These are the activations of a small neural network, seen along a few directions. Each row is one input.
In each table, some parts of the input vary, and every possible input appears once, in random order.
Descriptions start from the smaller parts, as in this example, which fits no table here: one of 8 places around a ring, together with either a single point or one of 11 places around a ring or (one of 3 separate values, together with one of 6 places along a line).
Shared parts are said once, and a part with two or three values counts as separate values.
In the rows, 128 means zero.

Other details of the inputs vary at random and push rows far along two fixed directions, the same in every table; ignore that.

Rows:
r1: [180  95 100 149 147 102  54 123 137 154 100 125 143]
r2: [134 194 210 104 124  53 100  89 152 135 159 127 107]
r3: [171 165 151 140 138  90  99  71  87 124 128 109  89]
r4: [ 95 212 166 123 134 143 209 148 118 117 172 132 126]
r5: [185 162 121 153 154  77  99 103  97 125 137  76  79]
r6: [ 96 147 151 158  94 148 185 127  94  92 166 133  80]
r7: [144  86 145 140 120  73  65 130 131 150 122 156 145]
r8: [110 133  67  87 163 196 160 185 162 151 111 117 186]
r9: [170  96 149 115 132 108  71  98 119 136  92 145 153]
r10: [108 126 113 149 110 167 174 132 112 111 144 122  96]
r11: [169 102 118 153 129  84  65 135 138 134 114 142 141]
r12: [ 79  52 114 125  85 158 138 166 145 128 126 173 158]
r13: [ 99  57  84 153 106 168 127 178 154 130 109 159 168]
r14: [ 70 141 175 139  85 125 197 119  87  98 160 146  90]
r15: [ 85 205 150 119 130 156 198 128 151 103 160 106  79]
r16: [166  94 125 128 121 101  50 106 128 141  92 149 160]
r17: [ 79 137 159 159  99 106 195 148 106  97 174 145  84]
r18: [ 79 134 191 124  97 131 209 113  85 100 152 146  93]
r19: [ 84 101 119  88 125 156 150 184 179 161 133 177 222]
r20: [ 90 119  71  86 144 196 141 167 194 130 105 110 155]
r21: [179 103  94 126 145 123  63 105 121 146 107  98 131]
r22: [185  92 104  98 162 126  66  90 117 145  81 103 151]
r23: [102  76  58 118 122 196 146 144 132 125  97 115 154]
r24: [179 161 130 156 156  85  96  93  90 132 136  76  81]
r25: [ 76 175 153 119 115 151 175 139 167 107 152 131 118]
r26: [108  66  90 112 125 196 157 139 137 125  93 143 159]
r27: [180 187 154 168 146  60 116  93  90 116 153  96  58]
r28: [182 166 123  98 177 108  77 132 152 172 110 127 177]
Each input here is: one of 4 places along a line, together with either one of 2 separate values or one of 5 places along a line.
Question: Changing only the place on the line of 4 turns r7 into r1. The same change can be made to r14. Which row results?
Answer: r3
Question: Change only the place on the line of 4 in r26. List by row number the other rows that result.
Answer: r9, r18, r22
Question: Change only the place on the line of 4 in r15. List by row number the other rows that result.
Answer: r2, r20, r25

Rows:
r29: [128  84 121 119 120 138 119 129 127 138 110 150 158]
r30: [ 77 120  94 116 120 193 188 153 144 112 126 119 127]
r31: [151 162 155 114 140  90  86 108 145 139 125 125 129]
r32: [159 138 163 129 122  77  76 101 120 135 132 136 122]
r33: [157 152 153 106 147 102  90  98 136 139 118 118 124]
r34: [155 136 149 145 129  74  83 112 128 131 136 126 107]
r35: [ 90 119  85 132 127 190 189 170 140 114 131 124 135]
r36: [183 188 167 133 157  54  82  99 115 139 144 107 106]
r37: [122 141 163 130 116 114 143 100 110 110 140 126  93]
r38: [164 157 155 113 147  84  79 110 134 145 122 130 145]
r39: [168 154 121 130 150 104  87 110 138 135 123 105 114]
r40: [174 124 142 130 137  87  76  90 100 135 111 116 121]
r41: [161 134 149 144 130  74  79 112 121 137 137 127 113]
r42: [131 160 154 115 142 127 149 111 111 129 138 123 123]
r43: [ 88 218 166 139 123 149 235 106  77  86 183  86  42]
r44: [121  90 102  97 133 164 111 144 166 148  99 142 176]
r45: [ 69  94  78 126 118 194 191 197 162 130 130 147 171]
r46: [143  87  71 119 145 159 100 160 157 150  98 134 179]
r47: [ 84 196 179 170 108 117 236 127  68  88 198 117  43]
r48: [139  85  80 102 144 160  99 146 148 151  91 133 184]
r49: [118  87 124 120 113 145 122 128 137 129 114 145 147]
r50: [176 119 152 125 133  70  55 105 121 151 116 149 150]
r51: [138 141 135 156 127 119 144 120  93 119 139 119  96]
r52: [ 68  89  92 104 118 210 192 174 158 124 115 147 170]
r53: [ 86 122  85 134 120 193 188 165 146 116 136 120 128]
r54: [135 119 130 134 122 124 118 107 109 122 125 118 114]
r55: [118 108 117 134 118 145 149 126 103 122 122 128 127]
r56: [130 101  92 106 140 159 118 142 144 138 101 125 163]
r57: [121  89 111 139 119 127 117 156 140 136 122 147 148]
r58: [177 127 134 147 139  87  77 105 108 135 117 118 114]
r59: [125  95 103 105 134 146 102 156 165 154 104 156 197]
r60: [ 72 200 192 154  95 122 227 113  85  77 191 121  41]
r61: [129  78 116 120 117 127  91 146 150 141 105 162 174]
r62: [165 114 131 128 134  95  67  92 121 132 107 118 121]
r63: [ 69  72  73 147 103 198 181 173 151 107 121 140 136]
r64: [ 74 124 100 131 116 175 189 175 156 120 145 131 138]
r65: [114  99 104 106 125 154 107 156 174 147 107 149 183]
r66: [173 194 167 134 149  55  87  94 125 136 147 101  91]
r67: [177 109 151 116 136  82  62  94 118 144 105 136 142]
r68: [ 90 195 165 175 107 137 229 112  69  79 187  98  31]
Question: What is each input in this table made of?
Answer: one of 2 separate values, together with one of 4 places along a line, together with one of 5 places around a ring
Question: Changing only the place on the ring of 5 turns r66 into r39. The same change can be made to r57. Which row results?
Answer: r58
Question: Change only the place on the ring of 5 in r37. List by row number the other rows that result.
Answer: r34, r60, r62, r63
Question: Change only the choice among 2 separate values in r49. List by row number the other rows that result.
Answer: r44
Question: Change only the place on the ring of 5 in r68. List by row number the other rows that result.
Answer: r32, r41, r49, r54
